Each row below holds a small network's activations on one input, seen along a few directions.
Each table varies a few parts of the input and shows all the possible inputs, shuffled.
A made-up example of a description, with smaller parts first: line(4) and (point or ring(9) or (values(3) and ring(8))).
Shared parts are said once, and a part with two or three values counts as separate values.
In the rows, 128 means zero.

Other details of the inputs shift rows strongly along two fixed directions, in all tables alike. That doesn't count.

Table:
x1: [139 163 182 163  94 114 189 129 124 124 141]
x2: [112  85 109  75 139 110  83 119 134  98  86]
x3: [112 112  68  91 149 124  65 108 116 134 107]
x4: [136  96 157 148 151 166  72 133  70 152  29]
x5: [133 119 157 168 127 170 131  97  69 144  66]
x6: [136 128 111 148 146 146 105 133  77 138 121]
x7: [107  98 109 111 130 120 115 151 140 148 138]
x8: [127 103 101 124 143 138  83  88  67 110  70]
x9: [111 169 133 103  86  79 193 131 214 123 213]
x10: [117 135  73  86 133 103 112 119 179 106 177]
x11: [160 157 170 208 128 175 176 113  89 145 139]
x12: [129 140 145 141 124 124 178 141 186 125 188]
x13: [163 162 158 171 131 148 173 141 133 116 157]
x14: [125 109 142 145 127 151 122 120 118 146  93]
x15: [131 105 147 142 142 142 111 158 105 145 105]
x16: [116 125  74  84 130  89 125 112 166  82 178]
x17: [109 133 111  66 103  64 130 127 181 101 153]
x18: [128  94 133 113 150 144  66 158  88 136  65]
x19: [110 146 106  70 113  79 113 151 189 133 157]
x20: [175 154 184 196 131 156 186 133  85  98 127]
x21: [128 117 140 107 125 119  63 157  85 149  56]
x22: [151 157 172 169 136 152 172 162 139 127 157]
x23: [ 95  85  83  88 136 118  76 129 113 156 106]
x24: [129  94 148 151 142 169  78 126  65 162  30]
x25: [163 180 210 185 103 146 180 137 103 124 110]
x26: [120 120  81  81 138  96 114 162 170 117 179]
x27: [146 147 143 181 131 148 171 143 104 148 180]
x28: [139 106 123 111 142 143  78 111  93 112  54]
x29: [117 140 127 114 117 102 196 134 222 107 224]
x30: [ 93 118  79  87 126 104 128 122 178 146 175]
x31: [152 155 175 169 129 153 176 148 144 119 154]
x32: [ 91 117  92  52 104  77  81 119 178 144 116]
x33: [137 131 167 176 116 139 198 126 127 118 154]
x34: [116 115  96 108 128 125 120  91 138 126 139]
x35: [119 128  87 108 134 125 116  94 133 111 139]
x36: [117 135 125 140 113 113 198 112 156 116 193]
x37: [140 176 177 167 103 127 174 153 133 156 148]
x38: [112  94 110  73 138 122  77 118 144 109  83]
x39: [109 129 123  99 109  96 106 157 138 156 129]
x40: [125 104 106 126 146 150  71 106  81 155  73]
x41: [170 176 167 205 141 171 163 144  85 126 140]
x42: [137 135 115 148 140 152 110 103  95 130 108]
x43: [115  86 130 119 130 148  89 104 101 137  51]
x44: [130 125 145 106 118 123  69 126 102 140  43]
x45: [ 95  76  88  60 132  87  97 114 173 105 126]
x46: [116 106  94 109 129 113 125  93 128 115 142]
x47: [148 153 177 206 121 173 186 119  94 151 130]
x48: [121 130  83  80 139 100 115 145 183 116 171]
x49: [128 161  93 120 130  99 169 163 183 109 249]
x50: [169 171 173 201 132 170 173 121  86 106 132]
Each input here is: line(5) and (values(2) or ring(8)).
Q: The inputs of x38 and x18 match in every part but the line(5) part. If x28 is changed in the same way as x38 into x18, which row does it become?
A: x26
Q: Which other rows does x25 become when the values(2) part takes its other values? List them by row number.
A: x9
Q: Start at x40 and move only the ring(8) part, one step at a time. The first step leads to x30. Which rows follow, in order?
A: x24, x4, x22, x48, x41, x3
Q: Which other rows does x39 become when the values(2) part takes its other values? List them by row number.
A: x21
Q: Which other rows does x47 become when the line(5) part takes its other values? List them by row number.
A: x5, x23, x30, x36

Table:
x51: [125 139 164 125 104 122 119 127 123 148  78]
x52: [163 147 186 197 138 170 176 156 104 128 134]
x53: [119 117  97  93 135 110  83 142 127 132 118]
x54: [123 107 129 115 137 131  94 147 113 135  95]
x55: [ 96  97  81  81 127 102  99 114 153 137 134]
x56: [127 111 125 141 137 152 109 106 100 139  94]
x57: [116 114 108  89 122 102  96 116 134 117 105]
x58: [122 148 158 151 103 132 158 131 136 168 132]
x59: [135 132 124 129 136 132 102 144  96 132 111]
x60: [121 127 103  93 126 106 116 111 157 108 135]
x61: [143 116 161 150 133 152 125 117  96 115  74]
x62: [117 130  87  81 127 100 110 110 158 101 145]
x63: [130 118 134 149 129 144 117 116  86 147  95]
x64: [145 146 144 154 135 142 147 145 133 127 149]
x65: [118 141  90 119 128 116 152 115 163 122 194]
x66: [126 134 143 124 116 112 159 131 153 112 152]
x67: [120 101 123 132 137 146 124 114 121 133 111]
x68: [121 100 137 112 126 124 107 123 117 118  82]
x69: [148 136 184 203 124 165 190 135  94 141 135]
x70: [131 153 144 135 110 109 180 133 165 111 181]
x71: [123 156 153 127 107 115 147 160 162 158 150]
x72: [126 161 118 114 108  89 183 134 186 103 214]
x73: [112 110  83 101 136 124  94 103 127 132 120]
x74: [135 130 134 128 126 128 107 117  89 118  87]
x75: [125 117 122 138 130 140 108 114  86 144  98]
x76: [140 112 160 151 138 149 117 152  89 138  86]
x77: [160 164 164 182 134 155 168 150 118 128 157]
x78: [161 170 156 182 137 155 167 150 109 122 161]
x79: [108 106  91  76 132  98  87 143 157 130 133]
x80: [119 111 101 117 135 134 104 104 121 136 114]
x81: [120 103 134 137 131 144 115 118  98 145  92]
x82: [132 125 119 114 132 129  97 108 109 112  88]
x83: [122 117 124 136 134 142 139 115 134 133 136]
x84: [133 143 129 129 127 116 142 153 145 130 166]
x85: [122 122 112 106 139 121 122 143 162 122 154]
x86: [137 120 151 138 132 147 118 114 104 114  80]
x87: [139 141 120 131 139 133 120 140 127 126 140]
x88: [116 152  99 124 116 101 183 130 176 124 228]
x89: [115 118 103  87 125 106 111 111 163 107 131]
Q: The inputs of x53 and x72 match in every part but one. If x78 is changed in the same way as x53 into x72, which row does it become?
A: x62
Q: What do these inputs look like to the network?
A: values(3) and (point or (values(2) and line(6)))
Q: Which other rows does x83 become when the values(2) part takes its other values? List them by row number.
A: x81
Q: Which other rows does x76 become when the values(3) part takes its other values? List them by row number.
A: x68, x69

Table:
x90: [105 132  87 102 121 102 154 126 186 135 206]
x91: [138 135 112 133 142 134 116 125 110 116 133]
x92: [166 149 211 207 124 177 134 144  38 153  48]
x93: [117 107 130  99 127 123  58 145 101 158  51]
x94: [178 175 207 238 124 186 201 115  58 120 116]
x95: [100  76  70  58 140 110  53  90 130 108  73]
x96: [ 93  89  77  66 128 101  94  99 163 117 122]
x97: [111  76  67  67 149 123  18  89  86 120  34]
x98: [108 114 116  76 116  93 110 136 171 120 126]
x99: [119 107 133  96 121 120  69 122 101 137  45]
x100: [ 99  79  80  81 142 123  67 112 126 142  92]
x101: [165 147 168 205 147 181 156 140  69 130 121]
x102: [153 124 142 162 152 164 109 128  70 118  88]
x103: [169 149 237 202 118 171 138 152  53 142  33]
x104: [120 155 120 137 111 108 198 125 185 127 224]
x105: [154 122 147 166 146 165 116 112  68 115  76]
x106: [127 158 108 140 124 116 186 138 178 127 234]
x107: [126 156 141 127 111 101 191 161 196 122 214]
x108: [110 148 127  78 100  75 142 150 203 124 171]
x109: [154 175 146 188 131 147 197 145 128 124 205]
x110: [105 136  96  99 112  95 165 110 190 115 197]
x111: [103  77  70  78 150 125  51 114 120 135  89]
x112: [108 131 115  85 117  88 138 165 201 137 184]
x113: [142 155 163 185 119 144 211 131 143 128 191]
Q: What do these inputs look like to the network?
A: values(2) and (line(4) or ring(8))
Q: Start at x97 and move only the ring(8) part, one step at a time. The first step leads to x91. Which rows follow, in order?
A: x109, x106, x90, x104, x110, x94
Q: Start at x93 and move only the line(4) part, one step at a time. The first step leads to x92. Which rows follow, in order?
A: x99, x108

Table:
x114: [119 105  92 100 145 122 101 123 135 111 132]
x115: [110 119  70  84 133 109  96 103 145 121 140]
x116: [106 101 111  63 126  95  80 141 160 123  98]
x117: [156 149 158 185 138 157 188 138 116 109 168]
x118: [141 131 165 144 128 142 112 150  98 135  79]
x119: [116 164  93 102 111  81 164 148 189 128 234]
x120: [125 130  96 109 140 123 123 129 151 118 161]
x121: [153 164 188 170 115 134 179 168 131 130 147]
x122: [133 130 168 159 121 148 132 139  98 151  91]
x123: [136 104 120 133 151 153  81 121  77 124  71]
x124: [132 114 113 132 142 150  80 100  70 129  65]
x125: [125 112 114 131 138 144 104 113 106 144 103]
x126: [129 148 112 133 121 111 189 118 172 101 214]
x127: [116 118 115  93 121 114  79 117 122 133  79]
x128: [107 128 110  76 108  83 137 123 190 113 162]
x129: [134 116 116 131 139 148  79  99  74 133  62]
x130: [135 135 175 158 114 137 166 137 130 137 126]
x131: [148 154 189 187 117 157 167 141 105 151 116]
x132: [156 142 159 180 137 154 177 136 113 111 153]
x133: [118 121 119  89 127 108  96 141 154 128 114]
x134: [104 111  98  72 119  97  76 120 140 130  93]
x135: [107 137 111  73 112  74 146 159 216 118 192]
x136: [149 169 186 171 106 131 180 144 121 132 136]
x137: [161 152 163 193 141 171 159 136  87 125 129]
x138: [159 164 160 186 133 153 185 142 124 120 173]
x139: [111  99  97 113 141 132 108 110 123 129 123]
x140: [127  94 120 140 146 161  79 106  67 142  59]
x141: [139 121 147 170 136 161 134 118  87 139 104]
x142: [104 106 124  88 118 104 110 134 156 139 113]
x143: [131 154 165 153 107 120 184 156 154 142 170]
x144: [133 119 121 137 136 140 109 103  93 119  97]
x145: [108 118  97  66 124  91  97 141 181 123 141]
x146: [114 119  97 113 132 121 130 119 153 133 160]
x147: [107  96 109  64 127  97  80 133 159 119  96]
x148: [133 131 173 152 116 138 138 143 110 151  95]
x149: [152 153 145 167 136 149 160 137 122 123 156]
x150: [105 108 100  69 117  96  85 115 150 124 101]
x151: [124 144 123 135 122 118 145 152 136 153 172]
x152: [145 142 140 168 132 149 167 112 104 111 146]
x153: [108  95 122  93 124 121  82 123 126 144  76]
x154: [125  87 122 134 144 153  91 105  80 134  66]
x155: [121 112  98 113 138 129 102 101 111 115 113]
x156: [112 126  81  86 132  90 151 134 205 100 219]
x157: [115 127 123  95 113 102 105 132 139 131 107]
x158: [155 162 187 175 117 141 186 156 135 123 154]
x159: [149 158 152 162 130 135 146 165 108 141 151]
x160: [126 106 126 141 139 147 114 112  99 135 101]
x161: [144 149 137 162 127 140 159 115 114 118 149]
x162: [139 139 139 171 134 157 159 124 109 138 147]
x163: [146 153 149 186 132 162 176 126 111 140 159]
x164: [119 143  91 107 124 105 148 115 170 113 191]
x165: [103 124  79  98 127 100 176 122 206 111 234]
x166: [134 114 161 150 128 157  90 126  71 157  40]
x167: [133 133 116 139 133 137 132 109 111 117 135]
x168: [124 102 100 103 145 128  82 121 117 119 100]
x169: [107 129 100  76 115  93 104 120 169 127 132]
x170: [127 116 151 117 120 127  90 122  94 133  51]
Q: The inputs of x131 and x133 match in every part but one. If x160 is changed in the same way as x131 into x133, which row does it become?
A: x156
Q: What do these inputs look like to the network?
A: values(3) and (point or ring(8) or (values(2) and line(5)))
Q: Which other rows does x148 become when the values(3) part takes its other values? List them by row number.
A: x135, x136
Q: Which other rows does x169 become when the ring(8) part takes its other values? List them by row number.
A: x127, x128, x134, x136, x150, x157, x170
